These are the activations of a small neural network, seen along a few directions. Each row is one input.
Each table varies a few parts of the input and shows all the possible inputs, shuffled.
A made-up example of a description, with smaller parts first: one of 5 places around a ring, together with either a single point or one of 9 places around a ring or (one of 3 separate values, together with one of 4 places along a line).
Shared parts are said once, and a part with two or three values counts as separate values.

Other details of the inputs shift rows strongly along two fixed directions, in all tables alike. That doesn't count.
To show where, the next rows are all for the same input, with only those details redrawn:
[  8 -12  31   8  17 -29  -3   5  -2  10 -10  25 -27]
[ 42   0 -28   7 -28  32   9 -21   8 -14  12  -5 -21]
[-26  -7   5  -6  -2 -10 -13  -8  -3 -33 -18 -21  20]
[ 14  -9  14   6   4 -12  -1  -3   1   1  -5  14 -22]
[ 11  -9  15   6   5 -13  -2  -2   0  -1  -6  12 -19]
[-24  -8  10  -5   1 -13 -12  -6  -4 -28 -18 -15  16]
[ -5  -9  15   1   5 -16  -7  -3  -2 -12 -12   1  -4]

Table:
row 1: [  2   0  28  24  29 -27  -9  15   3  17   0  35 -14]
row 2: [13 -7  7  6 12 -5 -3 -1 -7 19 -9 21 -8]
row 3: [ 42   6 -34  17 -25  38  10 -19  14  -5   8   8 -10]
row 4: [ -3   6  20  -5  -1  -9   2  16   5   6   5  10 -31]
row 5: [ -3  20 -36 -16 -41  45   2 -13   6 -16  13 -41  30]
row 6: [ -7   6  26  -7  17 -22   4  23  -8  30  -2  19 -24]
row 7: [  1   9  16   7  -3  -9   5  10  18  23   2  20 -11]
row 8: [-29   8   6 -16  -6  -9   0   3  -3   1  -5 -22  21]
row 9: [  1  12 -50   1 -23  45  -8 -18  -2 -33  15 -37  33]
row 10: [-23   0   1 -10   8 -14 -10  -4 -10 -19  -2 -21  33]
row 11: [-17   4  24  -8  -6 -18   0   8  10   2   1  -4  -7]
row 12: [  3  -6  22  14  38 -26   2  11  -8  25   4  24 -19]
row 13: [ 17  -4  12   4  13  -5  -3   0 -10  18  -7  18  -8]
row 14: [-56   1  -4 -18  -8  -9 -23 -11   0 -63  -9 -51  58]
row 15: [-32   8   3 -14  -7  -1  -6   5   2   3  -6 -16  26]
row 16: [ 48   3 -34   0 -31  43  14  -7   3   5  17  -3 -13]
row 17: [-22   4   5   0  15  -5 -19   5 -14 -12  -2 -14  27]
row 18: [-34  13   5 -18   0   4 -10  14  -8  -5  -6 -17  20]
row 19: [ 11   1  14  14  11 -14  -3   3  10   7   6  26  -4]
row 20: [ -6  -7   8  -2  12 -14  -3  -2 -14   3 -15   0   7]
row 21: [ 48   9 -30   4 -19  36   6 -15   3   1  30  -1  -6]
row 22: [  4 -12   6  -1  10 -11  14   7  -2  16  -6  11 -10]
row 23: [ 43   1 -41   8 -18  40  20 -25   4   2  12  -4 -14]
row 24: [-80  10 -11 -28  -1   4  -9   3  -6 -39 -19 -53  57]
row 25: [-27   4  11  -7  12  -9   3  15  -2  16  -7   8  -3]
row 26: [  8 -13  24  -1  16 -28   7  17 -10  26  -9  21 -19]
row 27: [ 44   3 -40   9 -19  37  15 -21   9   3  28   1 -10]
row 28: [-24  -9  -5  -2   9  -4  -4  -9  -8  -9 -18  -7  23]
row 29: [ -2 -17  19   3  19 -24   8  14  -4  27 -12  26 -13]
row 30: [ 13   0   9  10  20 -14  -2   8 -12  15   9  11 -14]
row 31: [-74   7 -11 -23 -12   2  -9  -5   1 -30 -17 -50  65]
row 32: [ 38   5 -40  17 -11  38  11 -15   3   3  26   0 -13]
row 33: [ 31  13 -36  -2 -31  40  27 -15  16  13  25 -12 -14]
row 34: [  3  -9  21  11  10 -21   2  16   8  15 -12  30 -11]
row 35: [  8  -6  31  14  24 -29  -8  13  -2   8   7  22 -29]
row 36: [ 47   7 -38   6 -23  40   7 -18   7   1  28  -1  -5]
row 37: [-32  11  -2 -15  -2   7  -8  12  -3  -2  -7 -12  16]
row 38: [  7  -6  10   3  21 -16   6  -1   0  14   8  13  -6]
row 39: [ 10 -12  29   7  16 -27  -2   4  -2   9  -9  24 -26]
row 40: [-12 -10   8  -6   5 -10  -4  12  -6   6 -14   4  10]
row 41: [ 27  21 -31   7 -30  43  13   0  20   2  19   5 -18]
row 42: [-20 -10   5  -9 -11  -9  -4   4   1 -27 -11 -18  11]
Question: Changing only one part turns row 17 into row 21. The same change can be made to row 30. Which row results?
Answer: row 10
Question: Changing only one part turns row 23 into row 33. The same change can be made to row 39. Which row results?
Answer: row 11
Question: What do these inputs look like to the network?
Answer: one of 6 places along a line, together with either one of 2 separate values or one of 5 places around a ring
Question: A walk changes only the place on the ring of 5. It starts at row 5 and steps to row 15. List the rest of the walk in order.
Answer: row 31, row 33, row 8
Question: Which other rows does row 22 become when the place on the ring of 5 takes its other values? List them by row number.
Answer: row 16, row 26, row 29, row 40

Table:
row 43: [-18   8 -37   3 -14  32  -6 -13  -1 -30   1 -29  35]
row 44: [ 47  -2   2   8  -5   6   4 -13   3   9  15  18 -31]
row 45: [ 26  -5 -18   6 -14  13   3 -10   2  -9   0   0   4]
row 46: [ 34   5  -7  12   6   9  11  -4  10  23  25  18 -24]
row 47: [  8  -1 -24   7 -14  23   2 -13  10 -26   1 -10  -1]
row 48: [-14   4 -36  -3 -18  27  -1 -12  -1 -24   5 -31  42]
row 49: [ 10  22  -1   0 -31  19  -6  12  18 -12  20  -2 -14]
row 50: [ 28   6  -7  -1 -10  19  13   6   4  43   9  22 -26]
row 51: [-27 -16  54   1  39 -51 -19  16 -15   4 -31  26  -5]
row 52: [-62  -2  20 -13  27 -30 -15  15 -16 -15 -22 -15  28]
row 53: [ 18   3   4   2   7  -1   5   1  -5  19  14   3 -19]
row 54: [ 4 -1 -8  1  5  1 -2  2 -7  6 -2  2 17]
row 55: [ -9   7 -31  -8 -14  33  -9 -14  -9 -31  -2 -30  30]
row 56: [ -7  -8 -14  -3 -11   7   0  -8   7 -25  -3 -17  18]
row 57: [ 28   9  -5   1  -8  15  23   5   9  41  13  21 -31]
row 58: [-61 -11  41  -6  33 -51 -21   7  -1 -21 -23  -8  32]
row 59: [ 13   7 -14  10  -2  12   3 -10   4   6  19   1   4]
row 60: [ 47   0  -3  17  -3   3   5 -11   7  12  14  21 -25]
row 61: [ 36 -14  22   6   9 -16   4   4  -4  21  -1  33 -32]
row 62: [ 33   2  -8   8   0  16  10   3  -6  20  11  12 -34]
row 63: [ -6  -7 -15   3 -14   7  -2 -11   4 -23  -3 -14  22]
row 64: [ -6   5 -28  -9 -28  24  -4 -21   0 -41   5 -48  22]
row 65: [-72  -9  49 -17  22 -51 -12  18  -2  -4 -39  -4  27]
row 66: [-59   4  11 -21   5 -12  -8  11  -6  -1 -22 -20  39]
row 67: [-17  14 -36 -14 -20  27   0 -16  -1 -31  16 -45  30]
row 68: [ 12   3 -21  10 -18  16   0 -21  10 -20  13 -13   9]
row 69: [ 29   0  19   6  20 -11   1   3  -6  31  12  29 -25]
row 70: [-28 -12  41  -7  34 -43  -7  24 -18  22 -17  10   0]
row 71: [ 30 -14  20   5   6 -17   9   8  -4  23   0  22 -39]
row 72: [-16 -12  33   2  36 -37  -1  21  -4  27  -8  26  -3]
row 73: [ -8  13 -39  -4 -17  29  -8 -20  -1 -30   8 -37  46]
row 74: [-16   5 -34 -16 -19  23   4  -7  -5 -24   7 -37  28]
row 75: [ 31   2 -11  15   7  16  10   2   6  20  14  24 -29]
row 76: [-54 -11  35   0  32 -45 -27  11 -12 -21 -39   0  32]
row 77: [ 17   6 -20  10   1  18  -1  -3  -3   1   2   5   2]
row 78: [  9  24  13   2  -7   6  -3  26  10  19  23  16 -22]
row 79: [-56 -13  38  -8  26 -42 -21  13 -16 -21 -35 -12  18]
row 80: [ 20  -2  27   5   4 -19  22  10  14  35  -1  35 -45]
row 81: [  3   5 -19  -9 -31  23   8  -9  12  -7  -2 -14   2]
row 82: [ -8  -9  26   3  19 -28  -2  10  -5   4 -11  19 -25]
row 83: [ -6  -3   6  -9 -13   0  -1   1   5   8 -13   3  -2]
row 84: [ -5  -1 -31 -13 -29  21   4 -14   2 -36   3 -36  18]
row 85: [ 29  -7  16   3  16  -9   5   9  -9  33   5  31 -23]
row 86: [ 14  -2 -18  15 -12  18   1 -12   6 -15   2   1  -5]
row 87: [  4  -3  12  -1   4 -16   2  -3   2  -1   7   4 -17]
row 88: [ 25  11  -5   2  -7  13  28   5  11  37  14  18 -30]
Question: Changing only one part turns row 65 into row 57. The same change can be made to row 47. Which row results?
Answer: row 75
Question: Changing only one part turns row 76 into row 77. The same change can be made to row 44. Which row results?
Answer: row 69
Question: What do these inputs look like to the network?
Answer: one of 2 separate values, together with either a single point or one of 4 places along a line or (one of 3 separate values, together with one of 6 places around a ring)
